Each row below holds a small network's activations on one input, seen along a few directions.
In each table, some parts of the input vary, and every possible input appears once, in random order.
Descriptions start from the smaller parts, as in this example, which fits no table here: values(2) and (point or line(11) or (line(4) and ring(5))).
Shared parts are said once, and a part with two or three values counts as separate values.
(in the rows, 128 means zero)

Other details of the inputs shift rows strongly along two fixed directions, in all tables alike. That doesn't count.

Rows:
x1: [126 129 137 135 111 156  97 127 132 115 142 103 144]
x2: [135 177 164 129 213 111 151 164 143 159 127 151 102]
x3: [139 103 136 113 166  70 175 110 143 188 129 123  82]
x4: [119 199 143 132 172 128 126 210  94 157 103 175 139]
x5: [132  63 139 120  78 100 151  68 139 158 138  98 125]
x6: [149  61  99 118  84 117 142  59 146 159 140 119 127]
x7: [130 111 122 128 143  94 129 119 131 151 132 107  99]
x8: [130 123 112 118 102 138 119 140 131  89 141 124 139]
x9: [143  95  99 122  85 132 129 104 143 123 131 111 127]
x10: [138 125 128 104 100 144 117 138 138  94 122 116 134]
x11: [ 96 113 111 136 115 155 124 141 114 108  83 119 181]
x12: [145 145 141 108 183 103 142 137 142 148 121 157 107]
x13: [142  68 119 117  92 123 146  41 127 158 151 108 135]
x14: [130  70 124 130  83 102 154  54 123 151 143  91 126]
x15: [ 86 121 130 127  78 170 118 136  91 138 113 134 133]
x16: [125 135 122 128 102 140 124 125 120  90 127  99 127]
x17: [147 110 112 111 177  75 173  95 127 178 134 127  89]
x18: [132 189 141 152 201 127 138 171 146 143 126 152 108]
x19: [111 163 141 149 103 148 102 166 127  59 133 127 152]
x20: [129 163 153 121 112 176  92 152 137  71 121 137 154]
x21: [143 119 118 114 148 111 144  94 126 143 132 133 118]
x22: [130 159 126 124 118 164  70 156 128  68 121 129 148]
x23: [117 180 127 133 185 100 157 181  92 185 107 179 116]
x24: [136 173 144 135 221 103 118 150 134 156 128 161 102]
x25: [132 140 116 120 112 148  86 150 128  83 124 111 135]
x26: [119 169 134 158  98 156  98 161 137  68 115 123 145]
x27: [ 85 108 119 121  86 151 125 127  91 148 116 142 131]
x28: [127 138 136 133 109 162 122 116 125 104 140 104 148]
x29: [128 108 133 144 116 173 110 168  97  89  86 134 168]
x30: [132 151 126 141 106 170  98 134 142  89 126 138 148]
x31: [135 169 131 125 213  94 144 162 135 139 134 177 105]
x32: [121 128 135 136 104 155 122 132 134 104 154 119 151]
x33: [129  60 124 132  83  95 129  64 131 162 145  89 124]
x34: [138 103 130 126 177  82 165  92 139 190 156 156 106]
x35: [135 117 114 138 132 102 148 120 144 150 127 119 100]
x36: [119 125 122 131  98 133 123 142 130  91 140 114 133]
Each input here is: values(2) or line(4) or (values(5) and ring(6)).
Change only the values(5) part in x10. List by row number the other rows that result. -> x8, x9, x17, x25

Rows:
x37: [142  91 117 121 130 115 154  98 142 152 131 118 111]
x38: [132 142 144 129 168 116 128 145 140 120 125 144 127]
x39: [133  78 120 120  42 161 108  70 133  90 133  92 169]
x40: [122 197 132 136 187 131 116 181 140 104 121 151 106]
x41: [127 194 147 142 194 143 117 176 141 108 120 149 115]
x42: [120 164 132 136  84 181  84 138 125  49 132 117 156]
x43: [149  93 119 116 130 107 152 100 130 151 138 112 120]
x44: [139 105 119 123 116  99 135  98 142 161 145 123 110]
x45: [141 105 125 121 153  92 154  92 133 179 155 119 107]
x46: [ 99 154 137 136  72 164  97 162 128  49 109  88 159]
x47: [146  97 132 123 127 105 138  96 146 163 132 123 124]
x48: [131  95 121 121 124  97 141  98 138 148 151 126 113]
x49: [142 104 113 119 149  83 160  90 134 165 133 130 100]
x50: [106  69 107 136  17 169 130  99 104 127 128 110 184]
x51: [112  92 125 111 128 117 142 112  97 190 111 142 119]
x52: [130 151 134 125  90 181  83 152 129  52 122 107 173]
x53: [137  93 126 122 136 116 145  92 148 157 131 119 122]
x54: [138 104 115 116 127 101 140  97 132 155 150 113 116]
x55: [153  97 125 122 146  88 160 101 141 178 134 129 101]
x56: [129 157 141 138  78 184  77 150 136  61 129 115 162]
x57: [131 202 147 142 181 129 109 181 137 112 128 154 111]
x58: [136  96 110 118 128 108 148 100 144 152 133 119 107]
x59: [134  97 131 126 152  87 155  93 139 173 155 133 103]
x60: [133 182 144 134 189 125 126 189 132  92 117 157 116]
x61: [123 198 141 141 190 139 116 177 139 107 126 150 109]
x62: [126 188 155 141 193 130 116 180 135 101 127 156 121]
x63: [136  90 118 117 127  96 146 104 138 144 141 126 114]
x64: [102 105 107 142  46 181 103 135  99  97 110 118 188]
x65: [115 189 150 161 180 117 117 193 115 105 107 127 100]
x66: [113 101 132 108 142 103 163 113  98 209 117 148 109]
x67: [ 99 138 113 143  80 188  82 167  94  79  96 131 179]
x68: [141 106 132 129 157  95 158  79 135 175 142 130 108]
x69: [108 175 143 140 178 120 159 183 104 166 110 174 120]
x70: [130 154 127 131  83 180  94 147 124  40 116 117 157]
x71: [139 174 127 123 197 100 136 167 131 132 123 144 105]
x72: [114  87 115 123 130 118 138 114  99 184 109 140 127]
x73: [104  76 124 112   9 178 124 100  96 124 128 107 172]
x74: [135  76 122 120  41 167 106  78 129 100 151  80 168]
x75: [125 204 134 137 186 122 116 172 130  97 121 155 110]
x76: [146  98 116 119 132  87 149 100 143 172 136 126 103]
What is each input in this table made of? -> values(2) or ring(8) or (values(5) and ring(6))
Change only the values(5) part in x45. List by row number the other rows that result. -> x42, x57, x59, x61
Change only the ring(6) part in x56. List by row number the other rows that result. -> x44, x47, x55, x57, x76

Rows:
x77: [112 182 131 147 181 121 123 190 117 116  96 145 115]
x78: [138 130 115 126 102 149 110 127 137  78 133 122 149]
x79: [134 119 122 121  97 163 106 135 129 102 123 134 158]
x80: [127 141 125 133  92 154 112 126 137  87 145 121 142]
x81: [145  73 128 122 154  88 170  78 139 185 135 123 120]
x82: [124 106 127 124  34 186  95 110 127  93 139 113 172]
x83: [107 100 117 137  34 166  97 125 112  84 125  90 163]
x84: [126  87 114 113 126 108 154  91 112 182 127 128 117]
x85: [135  82 137 130 150  89 161  74 134 193 145 119 113]
x86: [126  89 125 115 130  92 173  87 115 204 139 137 107]
x87: [138  93 117 126 131  96 146  79 138 165 155 121 110]
x88: [133 194 130 139 193 126 116 169 136 101 120 152 112]
x89: [126 185 149 144 197 136 120 170 130 111 110 145 124]
x90: [121  90 121 134 115  94 165 105 122 182 133 117 112]
x91: [123 194 160 146 188 135 128 175 132 114 123 150 125]
x92: [147 149 132 119 192  87 146 148 144 138 123 140  95]
x93: [128 141 134 124  89 148 109 136 140  84 138 108 130]
x94: [116 118 117 135  91 144 118 148 120  93 108 116 150]
x95: [133 135 125 122  98 148 100 132 136  79 125 103 131]
x96: [120 122 120 116  92 159 116 138 111  97 113 131 153]
x97: [129 195 146 132 186 117 112 182 136 101 123 141 100]
x98: [118 155 135 124 183 103 145 149 110 168 122 157 106]
x99: [131  97 126 122 108 129 125 100 128 160 141 130 134]
x100: [135  95 119 120 113 133 126  97 130 157 130 129 133]
The inputs of x92 and x95 match in every part but one. If x78 is changed in the same way as x92 into x95, which row does it become? -> x88
What is each input in this table made of? -> line(4) and line(6)
Change only the line(4) part in x81. List by row number the other rows that result. -> x85, x89, x91
